These are the activations of a small neural network, seen along a few directions. Each row is one input.
In each table, some parts of the input vary, and every possible input appears once, in random order.
A made-up example of a description, with smaller parts first: ring(5) and (point or ring(11) or (values(3) and line(6))).
Shared parts are said once, and a part with two or three values counts as separate values.
(in the rows, 128 means zero)

Other details of the inputs vary at random and push rows far along three fixed directions, the same in every table; ignore that.

A family of inputs:
r1: [185  58 109 146 117 149 182 134  98 194  91  90]
r2: [ 77 146 151 103 163  88  77 168 117 169 133 159]
r3: [138 150 117 130 115 134 121  90 162  66 145 118]
r4: [147  92 133 118 131 152 163 105 134 152 135 105]
r5: [ 82 129 149  98 120 111 102 192 113 167 138 169]
r6: [ 57 125 157  86 142 103  71 173 107 176 147 166]
r7: [113 131 150 111 159 155 150  84 136 112 158 111]
r8: [187 134  67 205  77 122 146 165 117  86  58 113]
r9: [130 173 109 162  91 103  92 147 134  69 115 157]
r10: [143 105 122 132 136 150 150 122 123 170 135 118]
r11: [140 165 108 153 108 134 135 115 158  52 128 125]
r12: [155 118 138 112 177 143 165  72 146 155 156 102]
r13: [111 167 134 133 104 120 101  98 163  31 126 129]
r14: [ 92 153 162  97 140 139 123  92 144  84 157 130]
r15: [134 152 121 137 136  90 105 148 128 129 118 150]
r16: [173  90 110 144 112 147 175 137 101 159  95 102]
r17: [130 106 103 145  96  95  97 205  90 179  89 152]
r18: [110 112 166  92 179 167 150  59 132 153 180 110]
Each input here is: values(3) and (point or ring(5)).
Question: The inputs of r10 and r18 match in every part but the values(3) part. If r11 is changed in the same way as r10 into r18, which row does it become?
Answer: r7

A family of inputs:
r19: [156 156 115 131 140 122 142  92 161  96 146 121]
r20: [145 119  93 146  77 124 125 175 116 133 113 151]
r21: [120 145 133 135 149 138 129  86 154  87 121 105]
r22: [106 127 127 134 151 118 100 148 111 164 112 126]
r23: [120 150 129 137 148 130 121  91 136 108 123 110]
r24: [159  94 130 114 113 135 164 148 101 167 134 130]
r25: [118 138 122 131 138  91 107 180 122 159 125 167]
r26: [141 127 116 137 141  98 115 172 119 176 120 144]
r27: [ 99 148 131 129  81 111 103 189 124 116 145 183]
r28: [ 97 100 122 121  99 141 111 171 104 153 105 132]
r29: [129  82 150 103 190 157 159  87 117 205 139  82]
r30: [112 119 129 122 149 129 125 125 129 160 113 104]
r31: [160  67 161  82 187 142 169  68 123 227 177 108]
r32: [ 65 163 180  72 126 128  99  95 145  51 174 145]
r33: [167 139  99 163 129 113 135 142 120 143 110 133]
r34: [113 182 154 100 170 114 103  82 159  84 196 156]
r35: [134 120 112 135  84 110 116 187 110 124 121 157]
r36: [120 150 123 136 140  92 104 177 113 154 122 172]
r37: [177  84 137 116 128 174 203 104 118 163 151 109]
r38: [167 117  87 191  67 173 170 104 141  55  72  75]
r39: [ 68 156 188  77 130 151 114  95 152  63 180 144]
r40: [155 122  97 165  80 156 147 100 141  39  87  79]
r41: [ 84 142 134 134 142 102  90 167 107 153 101 147]
r42: [161 126 103 164 113 121 120  87 149  88  84  90]
Question: What is each input in this table made of?
Answer: values(2) and (point or ring(5) or ring(6))
Question: Change only the values(2) part in r30. List by row number the other rows that result.
Answer: r19
Question: Change only the values(2) part in r42. List by row number the other rows that result.
Answer: r31
Question: Change only the ring(6) part in r19. List by row number the other rows that result.
Answer: r25, r26, r33, r34, r36
